Each row below holds a small network's activations on one input, seen along a few directions.
In each table, some parts of the input vary, and every possible input appears once, in random order.
A made-up example of a description, with smaller parts first: one of 3 separate values, together with either a single point or one of 9 places around a ring or (one of 4 places along a line, together with one of 5 places around a ring).
Shared parts are said once, and a part with two or three values counts as separate values.
In the rows, 100 means zero.

Other details of the inputs vary at random and push rows far along two fixed directions, the same in every table; ignore that.

A family of inputs:
R1: [100,95,112,89,110,101,82,106,100,95,114,101]
R2: [120,82,90,72,113,124,70,111,78,86,94,80]
R3: [103,76,88,116,100,114,76,124,81,90,81,138]
R4: [79,105,88,138,82,91,134,87,106,126,86,116]
R5: [76,93,95,146,80,83,136,105,102,99,101,108]
R6: [103,80,97,92,110,123,79,119,76,91,90,106]
R7: [120,111,115,61,122,116,59,99,110,81,105,100]
R8: [116,95,98,87,104,91,85,108,101,101,104,106]
R9: [92,107,86,98,85,86,121,96,92,103,109,67]
R10: [97,120,95,95,94,98,116,89,103,89,96,65]
R11: [73,107,88,143,81,96,142,96,110,105,94,116]
R12: [91,94,105,134,102,99,87,112,119,105,82,173]
R13: [123,101,129,62,133,125,68,82,105,96,114,102]
R14: [104,78,104,103,118,127,80,118,75,85,99,124]
R15: [111,98,120,73,114,102,77,107,99,85,111,81]
R16: [115,106,95,95,98,100,96,93,108,111,91,108]
R17: [109,122,94,63,102,105,117,67,91,110,107,39]
R18: [97,108,101,68,101,99,111,91,89,100,119,42]
R19: [121,106,111,91,112,106,66,112,119,80,90,120]
R20: [110,97,121,88,125,116,74,97,113,90,104,133]
R21: [96,104,102,70,109,98,111,83,87,106,119,48]
R22: [99,109,114,101,112,107,88,102,111,87,96,105]
R23: [116,102,113,72,111,98,75,103,96,80,112,78]
R24: [92,114,84,108,88,92,124,89,104,107,90,94]
R25: [111,92,118,69,123,107,83,91,95,93,123,86]
R26: [85,97,79,129,75,75,129,101,97,114,95,108]
R27: [104,103,106,70,108,100,107,77,84,114,121,48]
R28: [115,108,122,63,124,119,60,103,111,85,104,106]
R29: [112,102,89,86,91,87,113,88,90,116,108,66]
R30: [89,99,79,142,70,73,129,114,105,104,89,105]
R31: [80,123,89,94,95,102,138,78,97,105,106,43]
R32: [86,82,96,151,80,85,122,102,103,122,98,149]
R33: [97,75,97,119,109,119,75,126,80,93,86,141]
R34: [86,110,73,137,71,86,131,105,115,108,82,112]
R35: [83,93,87,137,72,79,132,100,97,129,94,116]
R36: [100,79,117,125,105,100,70,122,114,90,105,170]
R37: [108,97,112,109,103,105,78,106,114,111,87,154]
R38: [114,86,107,111,97,90,72,110,102,109,98,152]
R39: [128,95,113,65,117,103,56,113,104,85,113,103]
R40: [86,90,105,140,89,85,101,119,108,98,94,137]
R41: [101,104,118,103,113,111,92,100,112,82,101,111]
R42: [86,119,95,97,91,100,132,88,103,97,96,51]
R43: [87,117,89,89,94,100,135,81,99,111,97,58]
R44: [88,117,70,112,77,86,148,87,104,115,88,69]
R45: [90,103,92,94,92,88,125,93,91,113,107,69]
Each input here is: one of 5 places along a line, together with either a single point or (one of 2 separate values, together with one of 4 places along a line).
Changing only the place on the line of 5 turns R11 into R34. The same change can be made to R14. Which row results?
Answer: R2
Changing only the place on the line of 5 turns R36 into R1. The same change can be made to R25. Which row results?
Answer: R21
Which other rows does R20 become when the place on the line of 4 takes its other values? List them by row number.
Answer: R11, R13, R41
Which other rows does R43 become when the choice among 2 separate values takes its other values? List them by row number.
Answer: R45
Start at R13 and move only the place on the line of 5, one step at a time. The first step leads to R4. Which rows follow, in order?
Answer: R37, R17, R16

A family of inputs:
R46: [119,95,101,75,113,108,74,110,97,85,102,94]
R47: [94,109,93,114,86,87,106,103,112,105,93,117]
R48: [92,106,81,79,88,91,154,64,70,129,122,15]
R49: [86,95,91,116,94,105,107,107,92,110,84,115]
R50: [100,106,92,115,87,88,110,104,116,104,94,116]
R51: [105,107,97,120,86,86,109,100,113,102,92,114]
R52: [116,105,112,75,119,114,82,90,110,96,107,101]
R53: [80,93,97,121,93,100,106,115,95,101,93,110]
R54: [81,104,106,117,94,91,110,104,111,106,96,115]
R55: [90,95,87,118,94,105,109,104,92,103,89,117]
R56: [89,90,94,123,93,101,111,112,98,94,98,111]
R57: [111,103,120,78,121,107,81,98,111,86,114,99]
R58: [104,95,112,79,117,115,75,107,92,82,111,94]
R59: [100,93,92,124,93,105,111,101,93,100,87,115]
R60: [87,124,92,88,92,92,158,64,91,103,117,6]
R61: [111,108,112,74,118,114,78,88,107,97,106,102]
R62: [111,109,115,69,111,101,72,102,110,98,101,97]
R63: [87,106,99,115,93,99,109,96,110,115,88,118]
R64: [94,91,98,128,91,100,109,108,96,92,96,109]
R65: [84,105,102,119,94,91,111,100,110,100,101,117]
R66: [113,98,102,74,112,108,70,108,94,87,102,95]
R67: [103,94,87,123,87,92,105,109,98,96,87,109]
R68: [113,83,119,75,115,98,76,98,91,102,124,97]
R69: [115,93,105,76,119,121,81,101,92,89,102,97]
R70: [101,105,99,123,94,99,112,90,111,106,92,118]
R71: [90,96,87,115,88,92,102,115,97,105,85,110]
R72: [123,91,109,71,109,92,73,101,91,108,118,95]
Changing only one part turns R65 into R47. The same change can be made to R58. Which row results?
Answer: R66
What do these inputs look like to the network?
Answer: one of 3 separate values, together with either a single point or (one of 2 separate values, together with one of 4 places along a line)
Which other rows does R53 become when the place on the line of 4 takes its other values? List them by row number.
Answer: R56, R58, R64
Which other rows does R70 become when the choice among 3 separate values takes its other values? List them by row number.
Answer: R51, R60
